A small network was trained on made-up records. Each row is its average activation on records with the value named, seen along a few directions.
Values that are neighbours, or in one group, have similar rows; names and order tell nothing.
In the rows, zero is written as 500.
Strong random noise was added to every row along 8 fixed directions; ignore it. To show where, here is one row again and again, with new noise each time:
[626 425 521 632 461 630 433 547 409 378 515 468 646 434 517 560 609 462
 561 288 471]
[500 594 526 599 576 757 320 548 607 304 470 417 408 380 521 582 486 347
 436 385 424]
[581 312 365 336 436 419 619 628 297 701 438 719 670 632 405 642 662 706
 602 434 484]
[282 643 613 536 487 145 510 298 719 484 605 273 328 499 471 448 331 420
 361 627 787]
[449 539 440 601 467 600 531 665 435 454 640 450 533 407 484 711 658 460
 531 484 555]
[168 334 615 523 449 528 647 526 438 543 640 397 707 684 500 491 517 551
 627 542 422]
[679 336 412 490 560 584 675 191 482 831 513 470 462 507 643 599 458 570
 404 713 534]
[546 438 551 659 329 489 530 256 381 544 619 326 596 472 525 571 707 556
 616 513 577]
[654 442 557 530 509 340 448 434 489 455 494 482 560 479 474 471 477 530
 525 360 630]
[765 468 452 475 542 421 477 465 401 583 547 556 481 420 447 644 627 646
 614 505 646]


Field K:
k13: [488 626 497 661 275 568 483 441 456 426 575 356 450 403 554 547 720 389
 425 514 489]
k8: [346 444 407 444 366 393 639 213 637 669 254 492 463 657 569 290 255 385
 262 575 455]
k4: [708 436 488 474 518 228 593 488 367 585 549 660 661 521 472 367 458 629
 704 488 683]
k1: [299 432 730 227 608 482 266 440 619 392 285 563 434 778 332 279 360 637
 649 427 211]
k10: [691 504 631 639 570 661 414 271 544 450 522 342 469 370 663 337 434 446
 516 559 498]
k12: [717 454 499 497 597 616 322 607 536 354 316 568 584 396 501 403 412 443
 405 227 428]
k6: [695 581 624 610 656 687 348 329 686 368 505 340 335 335 676 327 302 327
 356 530 446]
k7: [148 453 449 448 473 635 728 648 362 602 614 608 617 699 468 482 602 633
 751 733 277]
k2: [791 365 263 423 239 341 601 433 340 755 256 700 635 532 487 575 660 526
 300 346 492]
k9: [172 454 530 746 458 707 749 536 579 480 649 276 610 485 713 390 331 195
 322 612 487]
k11: [298 586 523 502 372 240 570 503 515 494 514 438 504 583 498 460 469 483
 374 487 549]
k5: [326 358 607 445 415 492 548 463 387 509 496 494 597 692 466 424 567 617
 603 482 335]
k3: [545 714 392 220 664 533 452 460 560 674 490 738 188 504 443 562 505 731
 645 902 434]
K is arranged as a line.
Q: A walk along K starts at k12 and steps to its neighbour k2. Put k13, k10, k6, k5 in the order it reaches them.
A: k5, k13, k6, k10
Q: Which values are neighbours of k7? Give them in the order they are listed.
A: k4, k3
Q: What is the length, in steps, of the shortest route from k9 to k11?
A: 4

Field N:
n12: [418 588 587 349 794 435 412 626 649 495 652 493 288 488 445 577 367 596
 545 650 576]
n5: [486 588 556 280 691 419 336 383 625 655 453 521 156 512 345 601 501 650
 551 693 492]
n13: [708 528 463 453 442 161 604 548 252 602 589 654 613 506 416 490 692 736
 728 571 690]
n4: [699 605 631 327 964 473 338 512 697 375 538 667 240 466 457 326 189 643
 669 662 532]
n9: [864 301 559 356 945 556 484 653 418 622 656 648 502 398 492 613 407 735
 722 610 601]
n6: [754 406 423 519 586 515 579 658 421 512 534 576 540 406 531 544 507 541
 508 443 555]
n3: [522 547 458 363 365 329 404 535 485 469 228 641 491 609 366 506 560 550
 388 312 478]
n1: [831 598 218 496 582 282 632 832 478 532 515 739 507 276 480 604 423 420
 343 441 789]
n2: [666 485 548 444 732 495 404 324 655 567 507 453 343 393 550 518 285 471
 384 573 654]
n8: [680 441 661 443 868 591 468 672 445 472 745 548 483 436 507 502 402 709
 873 671 573]
n11: [386 383 491 582 476 361 679 704 450 454 555 513 761 549 539 369 386 388
 500 391 583]
n7: [558 451 761 595 513 467 391 382 445 354 644 317 597 519 484 363 532 625
 750 436 500]
n10: [786 453 854 439 851 426 286  59 620 463 612 391 317 502 470 235 261 759
 949 742 614]
N is arranged as a line.
Q: Which values are neighbours of n5? Give them in the order they are listed.
A: n12, n9
Q: Which values are neighbours of n11? Give them in the order they are listed.
A: n1, n10
Q: Which values are neighbours of n7? Give them in the order they are listed.
A: n6, n3
